A small network was shown many inputs. Here are its activations along a few directions, one row for each input.
Each table varies a few parts of the input and shows all the possible inputs, shuffled.
A made-up example of a description, with smaller parts first: ring(8) and (point or ring(9) or (values(2) and line(6))).
Shared parts are said once, and a part with two or three values counts as separate values.
In the rows, zero is written as 128.

Other details of the inputs vary at random and push rows far along three fixed directions, the same in every table; ignore that.

A family of inputs:
row 1: [152 136 102  78 171 180  99 179 176 163 102  41]
row 2: [154 172 174 142 132  76  15  96 117 162  83 159]
row 3: [149 136 117  87 153 204 163 169 135 120 165 115]
row 4: [101 132 115 193 114  87 183 156 128 118 178 140]
row 5: [ 85 112 110 159  82  79 199 123 109 123 135 145]
row 6: [ 90  32  81 186 105  68 129 167 119 153 165  47]
row 7: [117  93 117 154 110 109  64 111 146 109 141 111]
row 8: [138  89 124 182 115  96  87 109 125 146 112 101]
row 9: [159 152 132 117 159 185 178 143 104 108 110  74]
row 10: [107 138 144  93 106 153 173 113 121 116 121 190]
row 11: [139 140 169  99  86 104  14  83 162 153 106 186]
row 12: [220 109 102  54 177 191  96 144 103 178  90  35]
row 13: [135 182 149 135 150  74  18  94 178 164  73 165]
row 14: [112 148 163 121 137 152 156 152 133 101 152 179]
row 15: [ 63  39  73 173 106  89 106 131 126  98 167  39]
row 16: [147 106 126  63 153 201  81 174 125 144 129  53]
row 17: [185 157 107 125 153 189 181 138 124 114 134  88]
row 18: [ 71  95 111 179 110 115 172 120 114  80 149 152]
row 19: [151 133 112  67 168 178 167 142 113 101 142 108]
row 20: [119 169 161 114 115 123 185 117 114 125 112 155]
row 21: [135 142 157 117 116 128 195 108 118 141 109 173]
row 22: [156 140 127 107 147 188 177 182 100 138 119 101]
row 23: [148 170 152 160 137 137 175 121 121  95 121 153]
row 24: [103 140 156 125 131 162 157 153 115 112 135 188]
row 25: [194 131 128  63 162 208  82 185 115 170 103  20]
row 26: [155 182 128 142 150 117 177 120 113 118 140 166]
row 27: [114 145 136 113 146 142 162 121 100 103 125 187]
row 28: [137 178 158 160 136 100  17  89 193 150  67 157]
row 29: [109 125 169 124 143 158 164 142 124 121 138 189]
row 30: [145 125 168 122 132  99  10  81 132 161  97 194]
row 31: [129 113 129 164 109  86  77 155 136 147 141 102]
row 32: [138 166 137 138 145 121 177 127  88 120 109 170]
row 33: [139 161 146 164 131 146 176 122 104 107 104 162]
row 34: [ 61  44  64 147 119  63 107 135 111 111 173  47]
row 35: [ 79 108 101 138  88  96 184 110 144 104 181 158]
row 36: [ 89 112 103 182 115 112 171 113 139  79 179 148]
row 37: [112 122 156  92 117 149 180 102 129 124 125 190]
row 38: [101 179 136 105 134 122 189 115 175 126 101 161]
row 39: [147 175 136 121 110 128 188 113 134 131 135 168]
row 40: [104  62  55 171 114  41 124 142 113 124 168  37]
row 41: [ 88  91 125 109  88  96  75 107 139 137 133 113]
row 42: [141 123 180 152 118 122  19  76 146 143  93 195]
row 43: [184 117  81  60 161 184  88 137 130 141 143  66]
row 44: [131 110 116 133  82  74  92 115 141 151 128 103]
Each input here is: values(4) and (point or (values(2) and line(5))).
Q: The inputs of row 42 and row 37 match in every part but the values(4) part. If row 9 is changed in the same way as row 42 into row 37, which row does it become?
A: row 20
Q: The inputs of row 10 and row 24 match in every part but the values(4) part. If row 41 is changed in the same way as row 10 into row 24, which row does it become?
A: row 16
Q: Change only the values(2) part in row 33. List by row number the other rows that result.
A: row 18
Q: List by row number the other rows that have the values(4) part in common with row 12.
A: row 2, row 13, row 19, row 26, row 27, row 30, row 32, row 34, row 40, row 43
Q: Change only the line(5) part in row 20. List by row number the other rows that result.
A: row 5, row 21, row 39, row 44
Q: Change only the values(4) part in row 1. List by row number the other rows that result.
A: row 13, row 28, row 38
Q: Change only the line(5) part in row 31. List by row number the other rows that result.
A: row 4, row 6, row 22, row 25

A family of inputs:
row 45: [124 145 138 137 114 134 171 120  89 107 128 161]
row 46: [ 97 145 108 114 140  68 198 131 114 122 165 170]
row 47: [131 163 151 135 160 146 156 150 120 140 114 164]
row 48: [160 170 151 118 127 160 155 107 140 122 131 160]
row 49: [153 167 151  95 135 189 133 130 154 130 114 183]
row 50: [146 146 141 143 149 153  88 131 139 137 128 164]
row 51: [107  81  94 105 120 157 184 144 117 121 135 104]
row 52: [168 124 143  88 147 153  80 165 131 158 110  81]
row 53: [141  94 129  96 146 169 156 154  99 112 134  96]
row 54: [130 113  95 143 114 131 186 136 120 102 175  82]
row 55: [143 140 111  69 153 194 128 141 132 127 108  76]
row 56: [163 197 161 107 133 155 143 139 112 141 101 155]
row 57: [ 92 134 143 154 114 120 181 140 122  89 180 156]
row 58: [108 105 119 175 128 100 138 115 103 125 129 154]
row 59: [158 173 127  73 156 140 139 114 130 123 153 188]
row 60: [111 128 114  98 139  97 180 107  96 111 157 183]
row 61: [153 139 138 156 123 115 117 116 139 114 138 146]
row 62: [107 109  87 137 118 146 180 162 115  97 179  88]
row 63: [161  78  95  95 105 142  45 118 136 173  96  78]
row 64: [ 87 136 116 155 114  93 137 107 136 109 125 136]
row 65: [108 121 137 144 103 115 119 123  97 119 134 153]
row 66: [172 126 113 106 169 161  95 116 137 143 102  67]
row 67: [ 93 131 118 173  99  66  78 105 131 117 127 127]
row 68: [114 159 140 131 131 124 179  98 134 103 122 143]
row 69: [146 145 147 150 125  93 129 128 128 137 115 136]
row 70: [112  96 122 178  98  68  82 112 110 125 122 147]
row 71: [106 124 119 179 135  80  69 104 141 132 112 136]
row 72: [145 130 149 125 108 124 119  92 116 138 112 148]
row 73: [109 141 135 117 128 133 106 114 157 127 101 153]
row 74: [170 161 142 133 133 147  86 128 137 125 115 157]
row 75: [148 108 111 111 121 151 178 126  90 116 140  82]
row 76: [170 141 119  94 163 169 149 129 127 109 108  76]
row 77: [131 134 150 113 115 146  97 114 114 140 107 161]
row 78: [ 80 109 148 138 112 118 191 123 106 103 152 162]
row 79: [109  70 103 136 126  93  46 138 144 127 134  51]
row 80: [132 165 172  79 151 175 135 117 156 122  97 165]
row 81: [142 170 145 108 129 145 164 134 141 146  96 166]
row 82: [105 156 131 145 117 109 192 137 121 126 128 152]
row 83: [117 114 130 192 119  52  97 114 136 158 128 131]
row 84: [ 80  95 138 190 120  51  95 137 136 150 146 137]
row 85: [ 75 148 128 153 125 113 181 130 115  82 145 147]
row 86: [141 143 139 142 130 138  95 138 136 117 132 159]
row 87: [128  99  92 121 160 147  80 141 135 139 117  62]
row 88: [100 103 104 208 113  68  89 117 141 130 154 146]
row 89: [139 122 172 121 104 118  37 110 112 148 117 149]
row 90: [172 147 108  85 137 198 139 141 134 133 128  97]
row 91: [105 144 157 128 126 118 106 120 130 109 131 135]
row 92: [ 87  82 122 184  97  63  87 122 110 118 136 149]
row 93: [141 102 103 141  98  83  85 134 125 160 135  52]
row 94: [164 170 143 127 117 149  87 122 130 131 125 152]
row 95: [130 118 152 126 104 120  47 115 173 152 129 159]
row 96: [129  82  81 134 106 122 147 125 157 130 156  78]
row 97: [151 112  99 141 152 153 169 134 131 121 155  92]
row 98: [176  97 116  80 121 166 108 111 131 158 100  88]
row 99: [152 129  86  49 164 131  91 117 132 138 131  89]
row 100: [160 168 154 103 125 173  72 123 146 144 114 163]
row 101: [146 185 165  95 137 166 140 142 127 147  99 164]
row 102: [138 182 161 113 132 150 148 150 112 133 115 158]
row 103: [113 100  80 115 124 129 131 127 151 127 117  74]
row 104: [130  69  53 136 144 123 140 173 119 157 142  13]
row 105: [142 100 125 110 159 142  32 129 146 154 111  70]
row 106: [105 152 126 153 143 114 177 126 122  83 122 149]
row 107: [131 117 151 159 133 113  46 121 150 146 141 153]
row 108: [ 97 113 126 181  84  40 111 109 140 150 136 125]
row 109: [112  97  73 131 116 143 196 146 145 112 159  97]
row 110: [133 146 159 131 142 150 151 144 132  98 149 166]
row 111: [129 155 142 140 121 107 118  98 128 112 120 128]
row 112: [129 155 162 112 130 163 149 130 140 116 146 167]
row 113: [161 133 178 108 156 166  75 117 115 151 101 165]
row 114: [ 97  81 146 140  92  89  77 106 140 145 125 157]
row 115: [128 160 138 147 135 114 178 149 116 118 118 154]
row 116: [ 92 108 111 104 140 148 176 141 132 103 147  77]
row 117: [ 80 138 126 159 141 110 181 136 122  76 136 152]
row 118: [180 138 127  84 150 170  78 168 126 161  96  82]
row 119: [102  76  90 142 147 145 187 151  93 114 150  97]
row 120: [131 105  97 105 122 160 176 134 100 123 129  93]
row 121: [112 112 131 172 137 109 200 107  99 108 141 158]
row 122: [137 172 179  94 137 156 147 141 131 144 114 159]
row 123: [153 166 156 108 129 139 172 120 145 147 101 159]
row 124: [113 131 161 147 100  79  65 135 130 153 132 134]
row 125: [117 128 139 135 101  94  65 129 157 170 102 151]
row 126: [ 91 131 151 128 121 114 192 145 143 128 135 161]
row 127: [113  71  56 103 133 142 200 136 145 112 143  19]
row 128: [161  87 107 120 127 133 122 126 105 129 123  75]
Q: What do these inputs look like to the network?
A: values(4) and (point or (line(4) and line(5)))
Q: The inputs of row 56 and row 67 match in every part but the values(4) part. If row 69 is changed in the same way as row 56 into row 67, which row does it become?
A: row 76
Q: The inputs of row 54 and row 111 match in every part but the values(4) part. If row 57 is changed in the same way as row 54 into row 111, which row does it become?
A: row 91
Q: Start at row 125 and move only the line(5) part, one step at a time. The first step leads to row 101. Which rows follow, in order?
A: row 102, row 118, row 47
Q: Start at row 53 and move only the line(4) part, one step at a time. The first step leads to row 92. Which rows follow, in order?
A: row 70, row 128
Q: Change only the values(4) part in row 78. List by row number the other rows that result.
A: row 112, row 116, row 122
Q: Change only the values(4) part in row 68. List by row number the other rows that result.
A: row 48, row 72, row 108

A family of inputs:
row 129: [171 167 162 102 120 173 162 153 116 156 115 150]
row 130: [132 116 108 127 132 153 116 162 165 122 120  57]
row 131: [ 80  52  95 121 122 156 189 131 104  75 192 113]
row 132: [ 83 116 135 124  80  74  89  61 155 123 135 202]
row 133: [ 97 115 108 161 107  24  85  83 131 131 126 129]
row 134: [174 129  95 117 101 117  74 103 152 158 116  91]
row 135: [139 137  85 114 143 181 167 179 151 122 151  63]
row 136: [142 135 155 116 122 135  75 135 114 176  73 131]
row 137: [159 107  91 111 116 137 134 112 146 136 104  65]
row 138: [148 136 120 120 154 122  56 145 161 164 142  92]
row 139: [122 160 157  52 154 212 139 141 161 110 131 165]
row 140: [160 106 123 114 120 104  63 150 120 190 128 100]
row 141: [ 65 118 113 170 135  57 123 147 142 103 152 112]
row 142: [ 66  80 126  98  99 137 217 151 109 113 169 144]
row 143: [105  85 138 175  82  75 112 135 130 156 121 116]
row 144: [112 133 136 151 163 131 195 127  81  80 151 150]
row 145: [ 72 148 131 157 163 132 216 145 140  94 131 141]
row 146: [123 155 146 191 110 123 155 116 108  93 154 191]
row 147: [164 119  68  97 138 121 128 124 130 148 135  75]
row 148: [140 112  96 102 136 132 129 102 129 141 101  58]
row 149: [136 167 184 163 151 143 116  97 105 104  90 215]
row 150: [105 143 162 147 110  67  98 133 102 147 109 174]
row 151: [186 167 149 107 168 184 140 133  95 112 137 150]
row 152: [191 167 189 135 146 184  95 106 124 120  84 187]
Q: What do these inputs look like to the network?
A: values(4) and (point or ring(5))
Q: The inputs of row 149 and row 136 match in every part but the values(4) part. If row 131 is changed in the same way as row 149 into row 136, which row does it become?
A: row 142
Q: Change only the ring(5) part in row 152. List by row number the other rows that result.
A: row 144, row 146, row 149, row 151

A family of inputs:
row 153: [115 127 118 132 129 111 140 102 132 118 126 153]
row 154: [104 107 104 137  99  66  98  92 137 128 133 121]
row 155: [ 95 114 137 184 100  68  99 119 132 121 166 180]
row 156: [145  97 119 119 124 138  48 105 143 142 109  93]
row 157: [136 139 130 110 161 162 159 131 111  99 145 145]
row 158: [125 165 134 173 145  97 143 142 136 128 117 123]
row 159: [134 134 159 109 135 170 167 129 112 123 110 152]
row 160: [ 72 120 101 131 113  87 195 133 141 112 153 117]
row 161: [111 144 128 217 123  46 111 102 125 116 124 148]
row 162: [116 115 125 139 116 145 181 130 133 110 145 133]
row 163: [139 141 144  96 138 155 171 127 111 136 110 158]
row 164: [179 167 161 145 140 121  78 127 111 163  82 131]
row 165: [127 158 149 105 162 163 151 152 131 114 138 155]
row 166: [ 97  71  79 124 128 139 122 169 136 118 159  40]
row 167: [139 154 186 131 131 121  75 117 112 141 115 207]
row 168: [135 117  87 178 125 100 169 150 120 127 148  67]
row 169: [113 129 136 116 105  98 149 114 115 136 122 147]
row 170: [173 105  88  71 133 181 128 144 136 155 126  64]
row 171: [122  94  97 115 119 105  56 131 161 164 119  81]
row 172: [169 122 156  93 126 168  28 132 117 160  97 118]
row 173: [142 152 125  92 118 147 184 122 130 126 134 137]
row 174: [137 139 138 118 128 176 164 143 121 107 144 143]
row 175: [122 104 106 121 138 157 135 134 116 100 144  97]
row 176: [124 156 165 118 138 154 121 124 152 127 106 163]
Q: The inputs of row 172 and row 174 match in every part but one. If row 167 is changed in the same way as row 172 into row 174, which row does it become?
A: row 155
Q: What do these inputs look like to the network?
A: values(4) and (point or line(5))
Q: Change only the values(4) part in row 170. List by row number the other rows that result.
A: row 153, row 163, row 171
Q: List by row number the other rows that have the values(4) part in common with row 166.
A: row 158, row 160, row 165, row 171, row 176
Q: Change only the line(5) part in row 175. List by row number the other rows that result.
A: row 153, row 154, row 156, row 157
